Each row below holds a small network's activations on one input, seen along a few directions.
Each table varies a few parts of the input and shows all the possible inputs, shuffled.
A made-up example of a description, with smaller parts first: one of 6 places along a line, together with either a single point or one of 9 places around a ring or (one of 2 separate values, together with one of 8 places around a ring).
Shared parts are said once, and a part with two or three values counts as separate values.
(in the rows, 128 means zero)

Other details of the inputs vary at random and push rows far along two fixed directions, the same in every table; ignore that.

Table:
x1: [139  99 110 137 154 131 115 129 138 141  93]
x2: [101 209 133 144  87 148 154 103  95 102 160]
x3: [114 199 148 134  85 138 146 108 119  99 157]
x4: [129 151 114 148 126 137 136 110 133 126 103]
x5: [ 84 165 169 103  87 141 133 114  83  98 206]
x6: [142  53 109 124 174 115 114 131 166 153  65]
x7: [141 157 110 149 126 133 138 121 138 123 103]
x8: [191 186  85 182 129 131 135 131 175 125  59]
x9: [ 86  96 155  93 120 113 136 135  94 144 187]
x10: [ 87  54 160  77 142 122 115 140  96 130 175]
x11: [135 156 112 147 124 131 139 118 141 124 100]
x12: [171 234  87 197 103 121 168 101 187 141  52]
x13: [164 160 104 159 130 134 126 137 144 125  97]
x14: [160  76 134 112 147 101 109 160 156 158 128]
x15: [138  88 142 109 139 128 103 147 122 125 150]
x16: [143 118 127 125 130 107 133 147 143 151 131]
x17: [105  74 146  94 140 125 114 140 106 128 159]
x18: [ 80 138 146 114 112 139 140 101  98 118 156]
x19: [155  55 132 107 161 118  93 157 144 138 120]
x20: [117 133 126 130 127 138 126 129 106 124 141]
x21: [ 94 129 169  96 106 142 115 132  74 107 213]
x22: [143  56 124 108 164 118 104 154 133 140 118]
x23: [ 95 221 132 147  81 143 167  92 111 101 143]
x24: [160  67  99 137 175 119 111 135 168 152  56]
Description of these inputs: one of 4 places along a line, together with either a single point or one of 5 places along a line.
Q: Changing only the place on the line of 4 turns x10 into x6. The same change can be made to x8. Which row results?
A: x4
Q: Which other rows does x1 become when the place on the line of 4 takes its other values? List them by row number.
A: x13, x20, x21
Q: Start at x5 and move only the place on the line of 4, one step at a time. The first step leads to x17. Which rows follow, in order?
A: x11, x18

Table:
x25: [137  31 115 110 180 119  98 159 124 160 113]
x26: [111 155 140 124 105 123 145 122 115 124 156]
x27: [156 163 117 150 121 139 122 130 142 111 110]
x28: [158 193 108 164 114 140 136 126 144 111 101]
x29: [177 146 118 148 128 118 122 135 177 131  91]
x30: [124  46 112 118 173 113 121 119 163 155  63]
x31: [ 85 118 150 103 117 138 130 127  73 120 190]
x32: [ 93 123 165  96 105 127 127 128  97 117 193]
x33: [142 189 108 163 110 122 154 120 147 141 105]
x34: [ 51 183 147 124  94 161 157  71  75  92 161]
x35: [123  48 135  96 162 123 101 152 109 137 145]
x36: [161 165 123 147 120 140 118 128 145 108 114]
x37: [164 143 102 154 134 112 140 134 165 150  84]
x38: [110  88 154  94 129 117 120 142 116 134 167]
Q: Describe the family of inputs behind these rows.
A: one of 2 separate values, together with either a single point or one of 6 places along a line

Table:
x39: [136 164 110 146 118 125 144 132 135 126 114]
x40: [ 99 100 146 106 132 138 117 123  98 120 158]
x41: [104  65 139  95 147 113 127 143 112 145 149]
x42: [147 172 113 153 117 125 147 111 169 115  81]
x43: [ 77 196 173 112  73 148 143  96  87  84 203]
x44: [157 110 100 145 149 106 137 134 170 158  73]
x45: [112 160 148 119 102 136 136 128  94 111 180]
x46: [140 110 130 125 139 124 116 126 159 127 100]
x47: [152 238 107 178  94 150 151 104 137  96 103]
x48: [154 121 114 139 142 136 113 137 136 118 107]
x49: [129 122 110 135 139 131 130 129 130 124 103]
x50: [ 68 120 160 100 114 143 129 113  78 115 183]
x51: [124 158 140 126 107 135 130 134 102 112 170]
x52: [113  56 149  91 148 115 108 147 109 150 164]
x53: [126  63 122 119 160 121 113 125 143 154  96]
x54: [162 162 112 149 121 112 144 131 178 132  85]
x55: [117 131 144 116 114 124 133 127 106 132 170]
x56: [145 116 126 129 135 121 119 145 136 138 125]
x57: [132 100 123 126 147 130 116 125 133 135 112]
x58: [166 131  99 154 147 136 113 137 152 126  81]
x59: [156  89 118 126 152 120 105 159 140 142 117]
x60: [ 95 122 140 111 119 119 147 121 107 136 158]
x61: [137 186 118 154 108 134 139 127 132 124 122]
x62: [176 147 104 155 134 120 130 137 160 140  92]
x63: [151 135 102 154 143 131 128 120 160 135  70]
x64: [117 155 143 122 107 134 135 127 100 116 172]
x65: [151 169 106 162 123 134 136 107 155 131  86]
x66: [101 138 134 125 120 143 127 120 102 116 146]
x67: [150 163 112 149 124 144 124 129 127 108 114]
x68: [130 172 131 142 104 124 143 115 130 135 140]
x69: [171  81 100 141 169 127 100 148 165 140  69]
x70: [138 108 124 129 140 121 119 144 139 142 119]
x71: [126  62 135 103 155 130 104 140 113 127 137]
x72: [120 132 159 106 108 121 123 135 125 122 172]
x73: [111 224 131 154  83 134 162  99 119 121 144]
x74: [153 153 101 162 135 135 128 122 157 128  73]
x75: [103 125 173  89 101 126 123 135  96 109 205]
x76: [140 131 112 139 133 118 137 139 143 136 107]
x77: [138  68 108 123 166 119 120 136 149 143  83]
x78: [118  45 121 106 168 116 118 133 133 149 105]
x79: [ 71 119 151 101 116 138 140 113  82 113 175]
x80: [101  96 169  86 120 133 112 128 100 102 183]
x81: [129  54 114 116 165 114 121 130 145 153  90]
x82: [122 137 138 123 118 127 129 131 118 130 154]
x83: [127 145 121 135 122 121 146 130 133 132 122]
x84: [134 150 123 138 120 136 134 114 126 121 122]
x85: [121 143 131 135 117 119 140 118 134 146 130]
x86: [127 103 114 128 146 127 127 130 133 129 103]
x87: [ 97  79 160  88 131 126 109 147  88 130 194]
x88: [128 101 118 131 149 127 122 118 141 141  96]
x89: [101 217 140 145  80 138 159 103 109 114 160]
x90: [103  87 145 102 139 137 111 130 100 121 157]
x91: [122  43 147  85 156 121  96 165  97 135 173]
x92: [124 234 126 162  82 139 159 107 127 114 133]
x93: [162 182 120 152 109 119 138 127 176 130  96]
x94: [156  79 113 127 162 126 107 138 144 139  96]
Q: Describe the family of inputs behind these rows.
A: one of 2 separate values, together with one of 4 places along a line, together with either a single point or one of 6 places along a line
Q: Changing only the choice among 2 separate values turns x91 into x67. The same change can be made to x83. Which row results?
A: x79
Q: Changing only the choice among 2 separate values turns x78 into x60. The same change can be made to x86. Which row results?
A: x76
Q: Which other rows does x66 become when the place on the line of 4 takes its other values? List them by row number.
A: x49, x58, x67
Q: Which other rows does x58 become when the place on the line of 6 takes its other values? List them by row number.
A: x40, x57, x65, x69, x90
